These are the activations of a small neural network, seen along a few directions. Each row is one input.
Each table varies a few parts of the input and shows all the possible inputs, shuffled.
Descriptions start from the smaller parts, as in this example, which fits no table here: one of 4 places along a line, together with either a single point or (one of 2 separate values, together with one of 5 places around a ring) or one of 11 places around a ring.
Shared parts are said once, and a part with two or three values counts as separate values.
(in the rows, 128 means zero)

Other details of the inputs shift rows strongly along two fixed directions, in all tables alike. That doesn't count.

Rows:
R1: [154 162  40 125 158 181 179 114 161 138 167 119 159 100 128]
R2: [120 105  55 127 153 142 193 103 124 131 145 180 162 113 156]
R3: [174 180  42 122  86 188 170 110 169 129 166 111 141  94 100]
R4: [128 146  71 150 140 192 154  95 155 113 171 149 156 106 125]
R5: [135 153 166 141 111 125 103 144 138 138 140 105 115 134 111]
R6: [146 157 182 129 108 108  95 149 140 139 130  99 103 138 103]
R7: [156 152 167 101 109 126  88 160 138 148 110  84 103 116  96]
R8: [147 144 174  91 100 115  79 141 137 152 105  82  91 103  93]
R9: [148 133 147 100  76 110 108 150 123 142 102  89 100 115 101]
R10: [107 130 180 137 100  84  96 121 106  97  92 122 122 156 124]
R11: [146 162 122 103 142 120 125 128 136 134 124 101 124 121 110]
R12: [142 149 150 106  91 134  94 163 132 145 120  97  79 131 121]
R13: [ 69  66 141 196 190 136 141  90  78  76 131 222 177 162 177]
R14: [170 184  52 136 128 204 163 116 170 127 183 121 150  95 105]
R15: [ 98  74 166 141 151 118 104 129 105 122 114 148 126 135 134]
R16: [147 123  69 143 149 191 154 140 147 133 164 130 155 104 132]
R17: [102 132 198  86 107  43  95 132 117 139  66 108  91 142 118]
R18: [171 150  51 124 146 169 177 132 158 165 180 113 148 103 127]
R19: [100  65 206 158 148  84  94 165  89 122 114 130 120 159 155]
R20: [116 160 193 121 112 108  84 134 133 110 117 105 112 148  98]
R21: [109  90 137 128 116 119 127 143 125 133 119 146 127 117 144]
R22: [141 158 119  90 131 117 123 109 140 142 124  98 111 105  99]
R23: [ 74  18 137 175 168 112 143 127  76 103 113 221 167 149 192]
R24: [142 172 158  74 106  92 102 128 132 138  97  87  69 162 126]
R25: [119 110 105 130 143  98 158 109 101 109 104 145 148 137 147]
R26: [128  69 131 165 159 137 139 148 105 130 152 154 148 132 171]
R27: [184 198  15  79  84 173 193 114 175 163 156  73 127  82  88]
R28: [125  96  57 172 188 163 186 122 126 143 175 163 179 129 168]
R29: [112 143 187  92 131  72  88 115 118 135  86  95  97 135 109]
R30: [ 91 112 189 141 118  86  96 120 121 107  96 156 122 155 130]
R31: [ 71  15 111 194 172 129 159 119  63  88 123 213 184 165 191]
R32: [138 165 148 104  84 117 107 127 157 134 115 115 106 114 100]
R33: [115 151 155 142 117 131 108 127 128  99 124 142 104 168 144]
Description of these inputs: one of 3 separate values, together with either a single point or (one of 2 separate values, together with one of 5 places along a line).
Question: The inputs of R8 and R13 match in every part but the choice among 3 separate values. If R16 is changed in the same way as R8 into R13, which row does it become?
Answer: R20
Question: Which other rows does R28 become when the choice among 3 separate values takes its other values? List them by row number.
Answer: R5, R19
Question: Which other rows agree with R27 in the choice among 3 separate values? List them by row number.
Answer: R1, R2, R11, R17, R18, R22, R24, R25, R28, R29

Rows:
R34: [107  97 144 142 158 110 127 129 101 118 117 153 134 153 155]
R35: [126 135 135 132 120 131 120 121 125 117 122 128 126 135 124]
R36: [ 82  57 247 169 157  79  62 159  80 109  98 152 125 168 149]
R37: [125 133 134 131 133 128 124 126 130 122 128 134 130 131 128]
R38: [126 152 194 110 108  88  87 142 129 132 102  98  98 140 107]
R39: [114 100 119 144 160 129 140 125 107 120 129 155 142 145 156]
R40: [129 138 132 135 119 129 124 123 129 120 130 127 126 134 124]
R41: [133 127  72 151 140 173 161 109 135 114 157 153 157 122 140]
R42: [121 131 135 131 136 128 126 126 127 119 126 134 130 133 129]
R43: [129 114  97 136 146 136 154 120 126 134 140 139 151 118 135]
R44: [139 136  79 121 120 163 153 119 147 134 146 133 135 105 125]
R45: [122 107 111 136 134 123 145 124 117 126 127 142 143 127 139]
R46: [124 127 137 124 132 121 124 125 129 132 125 130 124 124 127]
R47: [132 117  94 134 136 145 149 128 125 130 139 142 136 132 145]
R48: [149 147 105 113 114 138 138 137 142 144 139 107 116 120 123]
R49: [127 111  98 131 134 136 151 120 125 126 130 141 146 119 136]
R50: [148 153 123  94  96 122 124 133 144 145 117  91 111 107 102]
R51: [130 155 186 105  91  90  89 143 132 131 100  96  93 137 106]
R52: [125 129 114 146 145 143 137 117 126 117 143 141 144 133 133]
R53: [122 126 131 120 134 128 125 122 129 128 123 132 125 121 127]
R54: [148 139  78 120 134 152 160 122 145 141 149 121 143 101 121]
R55: [143 156 134  96  93 126 115 132 150 143 119  97 103 109 103]
R56: [113 104 144 141 152 110 126 132 106 125 122 144 130 151 150]
R57: [122 123 134 125 119 121 125 126 128 129 122 132 123 126 129]
R58: [160 180 149  70  87 107 101 141 156 156 109  58  88 100  79]
R59: [139 155 120 122 125 142 123 120 142 127 135 112 125 121 112]
R60: [128 131 110 145 128 145 140 119 128 118 142 140 140 132 132]
R61: [119  78 146 168 138 144 117 153 110 122 140 154 142 134 147]
R62: [149 167 130 108  91 130 120 136 153 141 132  98 108 116 102]
R63: [131 116  95 140 138 143 152 130 124 131 143 141 138 133 148]
R64: [118 114 155 130 143 103 116 136 111 129 117 130 120 149 141]
R65: [102  99 153 137 150 109 118 119 109 116 113 152 135 139 143]
R66: [128 134 163 108 113  99 103 142 120 133 103 105 100 141 124]
R67: [108 119 176 136 137  99 105 132 112 116 109 135 124 150 134]
R68: [122 106 105 139 136 128 149 123 118 127 131 144 146 126 140]
R69: [119 124 127 145 149 135 129 116 121 112 134 145 142 138 136]
R70: [148 170 134 114 111 134 115 128 150 138 135  94 114 119 100]
R71: [129 118 104 127 141 133 147 122 125 131 132 134 144 117 131]
R72: [135 139 120 117 109 131 130 128 140 138 129 119 119 115 118]
R73: [122 128 131 132 121 128 126 126 126 118 123 138 129 134 130]
R74: [143 141  83 124 132 162 154 120 151 142 156 127 138 103 123]
R75: [139 144  96 128 115 153 144 125 144 127 142 131 134 117 125]
Question: Describe the family of inputs behind these rows.
Answer: one of 2 separate values, together with either a single point or (one of 4 places along a line, together with one of 5 places along a line)
Question: Which other rows does R73 become when the place on the line of 5 takes its other values? List them by row number.
Answer: R35, R44, R50, R66

Rows:
R76: [143 132  74 135 155 136 166 119 120 125 138 133 158 128 135]
R77: [139 118  95 167 134 165 144 132 128 107 154 150 167 127 128]
R78: [129 126 106 148 155 137 153 119 131 139 152 134 149 122 138]
R79: [159 176  99  75 112 138 133 133 156 156 122  72 109 102  95]
R80: [105 108 133 127 159 114 136 127 118 126 116 141 138 141 145]
R81: [127 145  93 116 119 151 147 117 152 129 132 129 139 111 117]
R82: [123 118  85 146 112 149 162 124 135 126 150 146 140 124 141]
R83: [121 122  96 143 133 172 149 126 141 124 149 150 153 116 130]
R84: [ 80  94 181 138 151  88 108 111 104  95  95 163 137 151 142]
R85: [ 98 109 139 127 148 114 123 103 107  97 103 152 143 133 137]
R86: [ 87 150 247 134 131  56  61 131  96  98  83 134  80 208 146]
R87: [139 154 159 108  92 142  94 148 149 132 115  88 107 113  91]
R88: [107 101 138 141 123 118 128 126 116 119 118 167 133 133 150]
R89: [162 174 102  85  74 139 132 128 169 149 128  97 103  95  99]
R90: [135 128  81 134 156 140 161 105 120 133 141 127 154 122 135]
R91: [151 147 147 101 107 125 106 147 147 163 125  90  96 114 105]
R92: [135 127  93 163 132 158 155 126 133 115 157 156 166 126 128]
R93: [101 112 144 143 149 112 128 100 118 106 120 157 141 131 134]
R94: [141 148 170 120 121 106 102 140 133 149 127  89 112 128 107]
R95: [128 132 104 119 111 142 143 112 142 137 125 136 127 113 122]
R96: [135 151 152  93 134  95 104 119 123 140 106  91 106 123 104]
R97: [115  88 148 151 122 133 111 137 107 110 118 159 134 137 147]
R98: [162 173 116  92 109 154 125 150 167 164 144  76 110 100  95]
R99: [172 188 111 102 108 129 133 147 164 160 143  78 115 106  93]
R100: [142 141 149  99 109 103 109 148 137 154 117 105  98 121 121]
R101: [150 126 104 122 125 149 139 143 139 149 146 126 126 112 138]
R102: [141 142  88 103 149 143 146 115 140 133 135 114 136 109 121]
R103: [135 143 177 132 100 121  88 133 130 124 121  96 118 128  98]
R104: [119 131 105 143 142 152 146 104 138 121 153 154 148 110 126]
R105: [114  99 128 134 137 102 145 132 113 129 122 136 125 149 151]
R106: [148 153 153 103  76 126 104 145 148 143 120 104  96 110 104]
R107: [152 145 167 126 121 110  98 159 125 135 120  89 114 135 103]
R108: [122  89 141 146 147 132 114 140 110 133 125 140 129 138 141]
R109: [134 141 161 112  83 114 101 150 134 133 115 111 100 121 112]
R110: [104 100 128 129 130 116 127 106 102 116 100 155 134 137 140]
R111: [134 119  88 132 143 152 155 126 138 150 148 141 135 113 139]
R112: [134 127 110 132 110 161 135 124 143 140 141 137 130 110 121]
R113: [123 119  91 140 124 158 151 114 139 135 143 156 141 112 133]
R114: [133 114 190 116 113  94  78 161 112 137 100 104  94 138 126]
R115: [126 124 205 133 130  86  72 148 110 133 105  92 109 147 114]
R116: [114  97 121 127 139 101 140 127  98 124 114 132 128 151 151]
R117: [120 127 100 148 136 140 158  98 131 118 143 149 157 123 134]
R118: [166 193 108 100  84 130 137 127 169 138 132  87 120 104  85]
R119: [130 118  79 121 118 145 153 109 124 120 125 151 142 117 139]
R120: [104  83 159 123 148  78 113 128  85 118  89 151 125 157 158]
R121: [130 133  91 155 132 146 161 121 137 116 151 157 163 125 131]
R122: [127 146 162 101 125 107 109 146 139 147 112  98 106 127 112]
R123: [125 122 110 160 132 158 147 111 131 122 158 148 160 122 129]
R124: [109 108 144 144 161  99 133 115 108 127 123 139 143 148 143]
R125: [154 141 101 141 140 146 149 143 139 140 156 121 146 122 122]
R126: [117 127  94 136 134 161 154 121 144 124 143 152 152 115 133]
R127: [109 125 180 113  88  71 102 134 116 123  91 111  95 150 121]
R128: [ 96 107 135 125 139 116 128 112 107 104  96 149 144 141 138]
R129: [130 118 105 156 144 174 135 114 132 112 158 147 152 109 124]
R130: [142 105  84 149 132 162 151 145 128 135 158 124 137 127 143]
R131: [114 103 144 141 167 125 120 132 120 123 135 144 140 134 141]
R132: [104 113 125 136 150 119 132  93 104 103 116 153 144 129 132]
R133: [110  86 152 156 122 129 114 143 100 103 118 157 131 139 150]
R134: [119 129  98 137 141 157 147 112 147 118 149 152 151 109 130]
R135: [147 107  88 142 138 165 147 148 127 133 154 135 138 118 147]
R136: [141 142 152 101 107 101 114 154 132 149 116 103  94 122 122]
R137: [145 133  98 111 124 132 153 136 137 143 134 122 120 117 135]
R138: [142 140 163 110 130 125  91 148 139 137 123  90 108 118 105]
R139: [117 114 196 127 100 104  72 142 116 127  94 116  99 138 110]
R140: [ 55  90 217 174 181  61 100 104  63  65  82 197 124 229 195]
R141: [127 129  83 139 136 146 159  92 122 114 138 141 161 120 132]
R142: [110 103 119 136 123 119 144 123 116 112 119 163 135 135 150]
R143: [111 110 143 134 168 106 130 113 115 124 125 143 136 137 139]
R144: [146 154 140  89 106 111 117 135 146 161 113  89  93 114 104]
R145: [106  83 156 160 115 122 116 141 102 104 119 144 129 153 146]
R146: [ 94  97 159 195 178 144 110 123  84  73 132 188 140 204 186]
R147: [123 131  94 156 134 153 156 106 138 124 155 151 159 117 132]
R148: [115  96 138 145 159 142 122 145 113 124 129 137 143 137 144]
R149: [122 169 201 131 119 106  79 136 121 113 116 116  84 182 130]
R150: [129 141 138 100  83  97 116 126 122 126 100  97 102 134 112]
R151: [129 152 176 117 109 116  91 126 139 129 124 107 108 115  97]
R152: [133 117  85 137 132 142 165 135 133 142 154 131 134 125 146]
R153: [151 128  97 124 123 152 148 148 138 147 152 124 125 113 135]
R154: [168 177 123  98 118 147 120 135 166 161 153  77 107  93  90]
R155: [170 170  94  76  95 131 138 140 149 156 125  77 100 100 106]
R156: [120 178 170 107 121  93  95 111 107 104  92 107  90 183 130]
R157: [149 151 129  83 109 112 116 129 137 156 105  86  98 116 104]
R158: [104 104 152 148 146 131 117 122 124 107 128 157 145 131 134]
R159: [135 155 163 107 132 102 103 132 140 147 123  97 103 116 107]
R160: [140 117  98 150 164 166 136 126 131 132 161 133 148 112 131]
R161: [133 133  74 142 133 141 162 106 122 107 133 147 165 126 130]
R162: [138 139  93 125 101 150 149 132 146 133 144 138 128 108 128]
R163: [120  92 128 148 139 121 138 144 113 132 139 138 131 147 153]
R164: [120 116 143 140 134 145 104 129 131 110 131 135 137 122 118]
R165: [127 126 100 121 162 140 151 117 139 130 142 136 143 117 136]
R166: [109 110 139 135 167 117 126 127 124 124 130 145 138 131 143]
R167: [149 149  91 127 140 131 160 129 141 138 144 120 144 123 123]
R168: [128 112  87 151 111 160 157 129 134 125 157 145 142 125 139]
R169: [134 145 145  92  86 100 112 131 121 124  94 106 100 123 113]
R170: [147 134  93 107 123 134 148 130 142 149 136 124 123 114 134]
Question: The inputs of R150 and R145 match in every part but one. If R128 is changed in the same way as R150 into R145, which row does it become?
Answer: R87
Question: The inputs of R78 and R94 match in every part but one. If R121 is changed in the same way as R78 into R94, which row does it become?
Answer: R92
Question: Describe the family of inputs behind these rows.
Answer: one of 5 places along a line, together with either a single point or (one of 2 separate values, together with one of 9 places along a line)
Question: Which other rows does R151 become when the choice among 2 separate values takes its other values? List them by row number.
Answer: R154
Question: Which other rows does R106 become when the place on the line of 5 takes its other values? List them by row number.
Answer: R88, R89, R97, R119
Question: A walk changes only the place on the line of 9. It starts at R118 and steps to R117. List the rest of the walk in order.
Answer: R93, R84, R81, R95, R89, R142, R127
Question: Which other rows does R156 become when the place on the line of 5 takes its other values? List them by row number.
Answer: R86, R140, R146, R149
Question: Which other rows does R160 become when the choice among 2 separate values takes its other values? List them by row number.
Answer: R129
Question: Which other rows does R114 become when the place on the line of 9 takes its other values? List them by row number.
Answer: R107, R108, R115, R130, R135, R138, R148, R160
